Each row below holds a small network's activations on one input, seen along a few directions.
In each table, some parts of the input vary, and every possible input appears once, in random order.
A made-up example of a description, with smaller parts first: one of 4 places along a line, together with either a single point or one of 11 places around a ring or (one of 2 separate values, together with one of 8 places around a ring).
Shared parts are said once, and a part with two or three values counts as separate values.

Other details of the inputs shift rows strongly along three fixed directions, in all tables alike. That doesn't count.

Rows:
R1: [ 37.2  -6.5  31.3   5.6  -5.5  29.4 -11.0  35.2 -14.5  25.0   7.9]
R2: [  9.8  -5.9  -8.2 -10.3  -5.6  -9.5  -2.4 -17.0   1.7  -8.8  22.3]
R3: [  7.9  -5.3  -2.5   2.4  -4.1  10.1  -4.6 -18.3  24.1  -6.3  14.5]
R4: [ 36.5 -10.0  31.5   4.3  10.3  36.5  -6.7  21.9 -21.3  27.0   0.1]
R5: [-27.2   6.0 -17.5   9.1  -3.5   8.7  18.3  24.0 -26.1  28.4 -38.0]
R6: [ 34.0  -2.5  27.3   3.3   1.0  29.3   2.5  41.0 -17.2  23.8  16.9]
R7: [ 10.1  -2.8  -7.9 -17.7  -5.8  -2.5  -7.3 -13.3   9.4  -7.9  17.5]
R8: [  6.3 -18.7  10.1 -10.2 -11.5   2.5  13.8  -6.2  22.0 -20.2  12.2]
R9: [ 15.0 -10.4 -12.9  -8.9   4.7   5.8  -5.5 -15.2  12.0 -12.0   5.9]
R10: [  1.1 -20.0  10.2 -21.2  -5.9   0.4   8.9 -11.2  14.5 -16.4  14.4]
R11: [  1.9 -16.5  10.0 -11.6  -7.6   7.1   8.7  -7.5  12.5 -28.5  12.0]
R12: [-20.0   3.2 -14.3  14.0 -14.6  -2.5  13.9  15.8 -35.5  27.3 -40.0]
R13: [  6.7  -3.4  -7.0  -4.0  -3.4   7.7 -11.9 -11.5  12.3 -18.7  13.7]
R14: [ 16.3  -1.5 -13.5 -13.2   4.6   1.3   7.9 -14.6   6.5 -13.0  11.6]
R15: [-61.4   9.3 -51.1  -3.3 -12.6 -18.9  15.9 -20.9  11.4  -1.6 -22.2]
R16: [-28.9 -10.7   4.5   4.4 -12.3   6.4  25.2  22.7 -23.5  19.4 -50.1]
R17: [  3.7  -0.1 -11.5  -6.6   2.5   8.5   2.0  -5.7   9.6 -19.6  22.7]
R18: [-36.0   9.0  -2.7  21.1 -15.6  18.0   0.7  14.1 -21.0  26.8 -38.8]
R19: [-30.9  13.5  -8.2   2.6 -17.1   2.4  11.4  19.3 -27.7  33.4 -31.4]
R20: [ 14.9  -4.7  -8.8   0.5 -11.0  -7.8   2.1 -12.0   9.4 -11.9  20.5]
R21: [  8.2   5.0  -7.9  -8.5  -3.9   3.8   1.3 -10.9   6.9 -19.6  19.2]
R22: [  2.1  37.1  63.6  45.1  75.0 -65.1 -36.2  23.9 -22.7   6.3  -6.5]
R23: [  2.8  -6.9  -2.0  -8.6   1.3   9.1  -9.2 -23.2  16.3  -3.1  16.5]
R24: [ 32.4  -8.1  32.2  -5.3  -0.1  28.3 -15.8  30.4 -22.5  28.4  10.0]
R25: [-20.3  40.1  25.0  33.0  72.0 -90.9 -33.3 -16.3  30.9 -20.0  -6.0]
R26: [ 18.7  -5.6 -13.5 -13.1   0.8   0.2  -1.1 -13.6   8.0 -13.1   7.5]
R27: [-51.7  15.5 -48.1   5.6 -24.1 -21.8  19.7 -21.3  16.2  -5.4 -27.3]
R28: [ 10.7   0.9  -8.1  -8.5  -8.2   3.3  -7.3  -9.8   8.2 -19.7  15.1]
Description of these inputs: one of 4 separate values, together with either a single point or one of 6 places along a line.
Question: The inputs of R3 and R4 match in every part but the choice among 4 separate values. If R25 is changed in the same way as R3 into R4, which row does it become?
Answer: R26
Question: Change only the choice among 4 separate values in R2. List by row number the other rows that result.
Answer: R12, R20, R22
Question: Change only the choice among 4 separate values in R11. List by row number the other rows that result.
Answer: R8, R10, R16
Question: Change only the place on the line of 6 in R15. List by row number the other rows that result.
Answer: R2, R7, R19, R23, R24
Question: Change only the place on the line of 6 in R13. List by row number the other rows that result.
Answer: R17, R18, R21, R22, R28

Rows:
R29: [-27.0  -2.0 -38.5 -40.9 -51.8  -4.0  -4.5 -26.3  27.3 -18.0  25.6]
R30: [ 52.1  -0.9  84.9  24.6  89.7  15.0 -24.2  50.2  -6.4  40.9  44.1]
R31: [-36.7   0.3  13.5  34.4 -13.9 -22.9   9.0  29.5   1.1  -6.9 -57.3]
R32: [  4.1  -6.8 -64.0  -9.7 -20.1  18.6  -0.2 -63.2   0.3 -21.0  -2.8]
R33: [-23.2 -21.2 -60.9  -5.8   4.5  37.2  24.3 -27.2  30.7 -30.4  11.5]
R34: [-19.1   6.1 -15.4   1.2   3.6 -67.0  49.4  12.1 -66.4  11.8 -33.4]
R35: [-54.0  39.4  -3.2  37.7  -6.7  -7.9   3.3  30.2 -15.8   0.4 -18.6]
R36: [-43.2  49.9 -25.6  39.5   6.6  -1.0  -5.5  24.8 -21.9  11.7 -18.9]
R37: [ 34.8 -44.2  26.7  -0.4 -15.3  57.9  -2.8  29.3 -51.1  67.9  -6.5]
R38: [ 59.9 -60.3  11.4 -33.2 -86.3  69.3  24.2  17.2  24.6  -4.8  40.2]
R39: [ -2.6   8.1  44.2   0.0  68.5 -33.2  -1.8 -44.4  71.8 -44.0  44.3]
R40: [-32.8  23.7   2.5  32.0 -30.1 -36.6  -6.6  22.4   5.1  29.3 -34.3]
R41: [-21.5  33.8 -19.9  33.9 -17.0 -30.7 -15.4  16.9  -1.9  40.3 -34.6]
R42: [ 41.9 -20.6  -5.4 -29.6 -79.7  85.2  18.9  18.0   8.1   3.0  79.8]
R43: [ 59.8  -2.9  13.8   4.3 -27.4  55.7   0.6  42.9 -27.4  72.1 -13.6]
R44: [-57.3   3.3  15.1   1.8  -1.3 -17.4   0.2  29.1 -17.1  -8.0 -47.3]
R45: [ 69.3 -17.0  12.3 -17.6 -29.0   5.9  62.0  75.7 -66.3  34.5  -6.4]
R46: [ 68.6 -30.8 -28.1 -56.4 -48.6  55.0  84.5  29.8 -31.5 -16.2  71.1]
R47: [-28.6  -7.8 -12.3  26.8  13.7 -19.1   2.1  13.1   9.2  43.7 -53.3]
R48: [-28.8 -12.8 -25.8 -14.0 -13.7  37.6  39.6 -33.7  38.4 -47.0  -0.3]
R49: [ -6.9  -2.8 -56.1  -9.5 -50.5  -1.5 -12.9 -55.1   7.6  -4.1  25.1]
R50: [ 16.0  -0.4 -69.8  -5.6 -22.4  16.3   8.5 -40.5  29.9 -22.0 -12.9]
R51: [-46.7  -7.0  29.3  14.1  -2.6 -17.1   7.1 -18.6 -14.7  29.2 -55.6]
R52: [-49.2  -4.7 -11.2  -6.1  26.8 -12.9  -7.4  12.4  -8.4  43.2 -43.5]
R53: [-41.0  -4.8  21.6  20.3   6.2  -7.6   8.8 -12.6 -27.1   3.0 -66.2]
R54: [  3.0 -35.0 -62.6  -6.1 -11.3  16.7  14.5 -30.2  37.0 -27.7 -15.0]
R55: [-21.9  13.7  90.8  43.6  70.5 -94.1 -42.2  -5.3   3.6  -4.4  -2.1]
R56: [-36.3 -27.9 -20.6 -44.8 -43.9   0.2  10.5 -23.3  36.1 -28.5  13.8]
R57: [ 89.5   5.8  34.0 -13.7  45.0  40.6 -17.8  -8.7  27.1   0.4  96.2]
R58: [ 26.6 -36.0  53.3   7.6 -43.0  53.3   4.7  46.6 -59.8  16.4 -10.2]
R59: [-39.0  18.7   2.0  34.0 -20.2 -25.6 -15.0   3.3 -39.1   4.3 -35.2]
R60: [-20.9   0.2 -46.1 -34.0 -42.5   4.7  -3.7 -22.4  14.8 -43.9  14.3]
R61: [ 46.3 -27.2  48.6   1.6 -25.8  66.2  21.9  51.1 -25.4  24.8 -39.7]
R62: [-36.2  39.2 -25.5   7.8   4.4 -15.2 -23.9  20.4 -31.9  14.2 -36.4]
R63: [-15.7   8.0 -61.3 -38.1 -38.6   2.2 -13.0 -31.9  20.9  -6.2  25.0]
R64: [ 38.0  13.1   7.6  10.6  -3.2  86.3  11.3  50.5 -47.1  43.9   1.9]
R65: [-27.1  25.7  -4.9  38.1 -21.1 -27.5  -6.3  26.7  -8.0   3.7 -45.4]
R66: [ 29.7  23.1  -2.2  16.3  50.6 -56.1 -53.1 -57.3  17.4 -54.6  46.9]
R67: [ 24.2  -5.5  42.4  -1.1  52.9 -53.7 -12.4 -48.2  78.3 -41.3  17.0]
R68: [-43.5  -2.9 -18.8   0.5  35.8  -3.5  -6.4  17.2 -20.6  17.9 -54.9]
R69: [-49.2  47.8 -18.2  34.2  -2.2 -10.2  -5.5  20.2  -9.0  37.5  -6.8]
R70: [-63.5  13.3  15.0  34.2   0.7  -3.7  19.0  33.2  -6.4 -10.3 -30.8]
R71: [-10.1   1.3 -61.4 -44.4 -18.1  13.8  -1.1 -45.9  25.1   3.3   8.6]
R72: [ 22.4 -18.2   4.5   9.3  81.6 -44.7 -34.8 -60.3  28.5 -50.8  28.1]
R73: [ -1.4  -9.1 -56.2 -15.6 -29.6   9.4  -1.0 -68.7  12.2   5.2   8.6]
R74: [ 26.4  26.2  -7.7 -18.3  81.8 -39.8 -40.8 -48.3  34.4 -46.1  30.1]
R75: [ 88.0 -18.4  62.1 -14.2  -1.1   3.0 -41.2 -16.5   6.1 -17.1  96.1]
R76: [-23.3 -22.9 -26.7 -47.9 -16.0  23.7  20.0 -37.7  27.1 -44.7 -16.9]
R77: [ 91.3  29.5  68.1  36.6  53.1  -9.0 -51.9  54.8 -23.0  13.6  24.6]
R78: [  2.8  -2.1  42.9 -35.4  65.9 -47.6 -22.3 -48.7  60.3 -42.1  27.2]
R79: [-69.4  11.0  22.3  28.7  -8.1 -12.6  18.5  28.4   6.4  15.3 -19.3]
R80: [ 81.8  11.1  79.4 -31.3  78.8 -51.6  10.9  69.1 -63.0   8.8  38.2]
Question: What do these inputs look like to the network?
Answer: one of 4 separate values, together with either a single point or (one of 2 separate values, together with one of 6 places around a ring)
Question: The inputs of R51 and R67 match in every part but the choice among 4 separate values. If R55 is changed in the same way as R51 into R67, which row does it become?
Answer: R38
Question: Change only the choice among 4 separate values in R50. List by row number the other rows that result.
Answer: R32, R64, R74
Question: Change only the choice among 2 separate values in R29. List by row number the other rows that result.
Answer: R60
Question: Which other rows agree with R33 in the choice among 4 separate values? List them by row number.
Answer: R30, R35, R36, R39, R42, R46, R48, R57, R64, R69, R70, R79
